Each row below holds a small network's activations on one input, seen along a few directions.
Each table varies a few parts of the input and shows all the possible inputs, shuffled.
Descriptions start from the smaller parts, as in this example, which fits no table here: one of 5 places around a ring, together with either a single point or one of 9 places around a ring or (one of 3 separate values, together with one of 4 places along a line).
Shared parts are said once, and a part with two or three values counts as separate values.
(in the rows, 128 means zero)

Other details of the inputs shift rows strongly along three fixed directions, in all tables alike. That doesn't count.

A family of inputs:
x1: [140 167 135  88 173 167 121  83 107 185  67]
x2: [134 112 115 119 174 111 165 146 169  79 103]
x3: [130 132 142  91 104 121 145 168 133  78 153]
x4: [165 153 145  85  65 116 137 132  67 178 160]
x5: [186 116 207  89 114 120  78 124  93 170 155]
x6: [144 133 145  80 120 124 150 131 142 171 110]
x7: [124 173 122  95 148 164 124 116 132  86 114]
x8: [104 110 123 176 246 122 145 100 166  94  90]
x9: [112 167 146 119 201 163 204 103 151 129  46]
x10: [106 115 110 198 238 123 109 101 200  99  70]
x11: [161  95 221 208 171  94  55 103 131 183 142]
x12: [200 131 219  75 130 135  77  96 122 188 137]
x13: [150 118 113 126 138 130 109  93 131  99  95]
x14: [146 133 120  96  81 133 110  97  96 168 104]
x15: [141 129 143 116  89 104  93 113 104 206 176]
x16: [107 184 108  71  84 162 138 135 102 129 129]
x17: [122 109 178 132 118 108 112 150 131 181 130]
x18: [113 110 120 173 189 103 123 113 171 106 135]
x19: [156 156 126 112 200 143 188  94 163  88  77]
x20: [147 180 106  64 108 143 202 122 117 130 110]
x21: [165 214 129  18 115 179 212  93 125 142  88]
x22: [ 99 133 139 105 177 142 189 142 156 122  67]
x23: [126 156 131 129 166 138 179 123 171  68 108]
x24: [ 47  95 103 210 124  79 127 175 143 116 169]
x25: [136 104 103 115 160 215 209 163 171 106 104]
x26: [ 93 124 103 165  56  81 153 185 130 111 183]
x27: [ 99 176  85  84  79 148 146 145 120 113 136]
x28: [ 92 143 112 112  88 149 142 127 118 108  97]
x29: [ 82 142 108 153 107 111 183 170 140  93 136]
x30: [148 144 122 103  62 116  73 125  92 194 164]
x31: [107 141  85  78 134 127 215 162 154  97  92]
x32: [ 98 150 110 122 120 139 122 138 107 138 117]
x33: [102 134  88 120 125 111 159 132 123 136 142]
x34: [136 173 129  54 137 158 163  95  90 165 115]
x35: [201 177 151  26 103 151 115  76  77 159 167]
x36: [146 102 132 115 132  98 133 160 127  96 142]
x37: [154 166 110  77 137 153 118 111 102 103 123]
x38: [161 127 152  93 164 127 142 119 165 118 107]
x39: [115  93  68 158 100 209 161 153 140  84 122]
x40: [ 66 134  75 145 109 106 166 183 142  18 186]
x41: [165  94 145 141  88 104  53 110  80 136 150]
x42: [109 112 138 200 206 120  77 108 177 118 100]
x43: [ 99 130 120 135 112 140 126 110 141 130  86]
x44: [125 112 184 163 148 110  73  91 127 226 143]
x45: [125 128 138  83  55 109 138 170 119 150 164]
x46: [153 105 120 164 138 196 175 144 145 139 138]
x47: [107 100  87 137  32  93 106 159  75 123 158]
x48: [115  94 169 199 212 108  89 103 141 138 128]
x49: [148  87 134 167 132 186 115 128 123 184 177]
x50: [154 145 149  89 115 155 108  66 119 188  75]
x51: [ 73 110 113 169 122  96 131 158 116 132 159]
x52: [135 114 155 173 160 118  53 116 116 141 135]
x53: [109 104  49 168  65  67  94 191 114  59 205]
x54: [159 110 159 125  70 118  54 113  73 132 159]
x55: [131 161 124  82 106 138 140 122 122  93 172]
x56: [139 114 164 176 161 105 119 131 131 113 134]
x57: [150 104 149 162 176 128  83  70 159 129  77]
x58: [189 100 199 174 163  94  69  96 105 184 139]
x59: [130 120 133 109  24 117  82 135  60 160 159]
x60: [117  88 104 215 127  58 128 167 165  78 170]
x61: [127  91 157 190 163 119  69  89 158 122  95]
x62: [112 175 100  64 115 182 177 113 134  29  86]
x63: [117  67 112 235 203 191  99 131 171 160 107]
x64: [101  95 103 135  94  80 154 196 120 119 147]
x65: [ 77 106  36 171  46  65 113 203 108 102 191]
Description of these inputs: one of 5 places along a line, together with either a single point or (one of 2 separate values, together with one of 6 places around a ring).
Changing only the place on the line of 5 turns x9 into x59. The same change can be made to x29. Which row results?
> x28
Changing only the place on the line of 5 turns x10 into x60. The same change can be made to x7. Which row results?
> x11
Which other rows agree with x31 in the place on the line of 5? List them by row number.
> x2, x3, x5, x6, x12, x17, x22, x25, x36, x38, x45, x64
Change only the choice among 2 separate values in x43. List by row number the other rows that result.
> x61
Change only the choice among 2 separate values in x41. List by row number the other rows that result.
> x47
Start at x51 and move only the place on the ring of 6, one step at a time. The first step leads to x34. Which rows follow, in order?
> x33, x15, x44, x24

A family of inputs:
x66: [ 97 113  77 167 149  98 149 146 162  73 114]
x67: [145 126 136 118 134 120 107 108 136 138 107]
x68: [103  94  80 160  90  71 139 191 125  69 179]
x69: [148 158 103  45  47 175 166 152 106  97 158]
x70: [ 79 138  57 140 118 146 175 170 137  52 140]
x71: [141 140 149 108  78 133  76 109  86 158 159]
x72: [159 100 178 137  98  96  46 132  94 189 189]
x73: [142 135 144 106 129 162 113 113 119 145 103]
x74: [ 83  90 153 218 192  71 141 146 175 154 103]
x75: [137 120 130 125  99 104 101 151 102 134 190]
x76: [156 104 162 118  80  95  67 145  96 163 180]
x77: [ 67 109 102 185 178 126 169 148 165 135  76]
x78: [148 145 136  87 112 134 107 111 125 137 123]
x79: [ 97 140  65  92  32 132 202 198 113 103 176]
x80: [121 157 123  89 127 129 152 117 132 165 104]
x81: [141 167 121  84 111 156 133  95  97 125 121]
x82: [132 125 106 135 137 156 159 132 139 114 130]
x83: [107 103 137 179 179  95 147 139 172  86  98]
x84: [120 126 168 146 145 122 101  91 117 216  94]
x85: [ 80  62 120 216 109  38 102 194 134 160 177]
x86: [145 155 116  87 140 172 160 108 120 116  88]
x87: [108 109 146 197 190  99 125 130 162 112 128]
x88: [120 128  89 138 107 102 123 144 127 101 158]
x89: [148 152 133 104 159 175 137  93 119 144  94]
x90: [162 140 133  95  82 163 122 128  99 152 176]
x91: [131 109 146 169 151 114  91  94 122 151 103]
x92: [169 146 176 113 155 128 121  95 119 153 129]
x93: [121 186 109  46 119 182 174 102 123  82  80]
x94: [ 87 147  90 114 135 122 203 169 166  22 115]
x95: [130 111 115 132  85 124 112 150 109 120 140]
x96: [138 180 108  44 125 212 197 118 137  94 107]
x97: [106 104  91 151  30 103  92 192  91 106 214]
x98: [105  87 110 186 175 136 156 141 181  97  88]
x99: [134 106 147 138 167 113 120 123 144 130 103]
x100: [124 140 128 123 157 136 116 108 150 128 110]
x101: [154  90 149 172 151 133 109 114 139 164 120]
x102: [137 136 142 123 214 145 148  96 151 130  83]
x103: [128 144 122 128 163 136 120 104 144 131 117]
x104: [140 166 143  95 141 167 117  78 108 147 109]
x105: [169 127 189 135 180 119 115  87 134 159 101]
x106: [153 128 168 120 130 135  84  81 108 169  97]
x107: [163 133 177 111  75 103  81 133  93 157 193]
Describe the family of inputs behind these rows.
> one of 6 places along a line, together with either a single point or one of 6 places around a ring
Changing only the place on the line of 6 turns x74 into x77. The same change can be made to x94. Which row results?
> x73
Change only the place on the ring of 6 in x91. List by row number the other rows that result.
> x71, x81, x93, x104, x106
Which other rows agree with x101 in the place on the line of 6? List them by row number.
> x69, x79, x82, x90, x96, x98
Change only the place on the ring of 6 in x92. List by row number the other rows that result.
> x83, x87, x94, x105, x107

A family of inputs:
x108: [131 115 142 152 145 122 102 101 113 167 100]
x109: [128 142 108 117  64 153 121 148 101 123 177]
x110: [ 91  87  86 180 138 129 128 149 167  94 115]
x111: [121  75 101 195  91 102  91 158 130 125 151]
x112: [105 142 113 124  90 107 157 148 115 120 153]
x113: [135 149 146  88  82 118 112 135 107 163 159]
x114: [124 112 112 109  98 120 150 166 133 116 149]
x115: [107 140 122 116 141 142 120 123 131 132 112]
x116: [166 113 163 147 187 115 106 109 141 159 141]
x117: [130 118 140 144 142 160  98 113 140 154 119]
x118: [126 160 106  84 151 162 162 104 132 112  62]
x119: [132 170 114  38  97 145 171 122 126 119 113]
x120: [ 71 125  70 160 129  96 195 167 158  64 109]
x121: [131  91 101 192 120  98  82 145 131 108 188]
x122: [145  99 165 178 182 133  83  96 154 108 101]
x123: [119 153 111  72 111 155 182 160 135 102 138]
x124: [117 131  98 146 162 111 119 123 132  96 137]
x125: [124 165 136  88 170 175 192 123 146 123  97]
x126: [163  93 159 144 105 103  95 143 112 182 145]
x127: [141 127 146 126 132 109 120 116 131 164 102]
x128: [123 132 140 137  99 120  85 129  94 166 160]
x129: [155 132 177 117 158 151 139 101 119 185 115]
x130: [158 153 167  91 144 140  99  87 111 111 104]
x131: [ 97 127  82 155 181 169 188 121 170  75  61]
x132: [126 122 144 125 174 143 106  90 139 161  75]
x133: [127 139 100 124 109  84 131 148 125  97 179]
x134: [117 109 102 138  96 109 168 173 124 104 150]
x135: [164 159 179  80 136 123 118  94 123 118 113]
x136: [133 150 128  96  76 135 118 120  77 149 156]
x137: [145 103 169 155 159 103 113 135 144 102 130]
x138: [112  95 132 201 158 138 111 115 141 144 118]
x139: [133 169 136  76  70 127 135 137  95 151 168]
Describe the family of inputs behind these rows.
> one of 4 places along a line, together with either one of 2 separate values or one of 6 places around a ring
Changing only the place on the line of 4 turns x123 into x113. The same change can be made to x125. Which row results?
> x139
Which other rows agree with x124 in the place on the line of 4? List them by row number.
> x108, x115, x118, x128, x130, x132, x136
Start at x137 and move only the place on the line of 4, one step at a time. The first step leads to x135. Which rows follow, in order?
> x130, x122
Start at x110 and move only the place on the ring of 6, one step at a time. The first step leads to x111. Which rows follow, in order?
> x131, x138, x109, x117
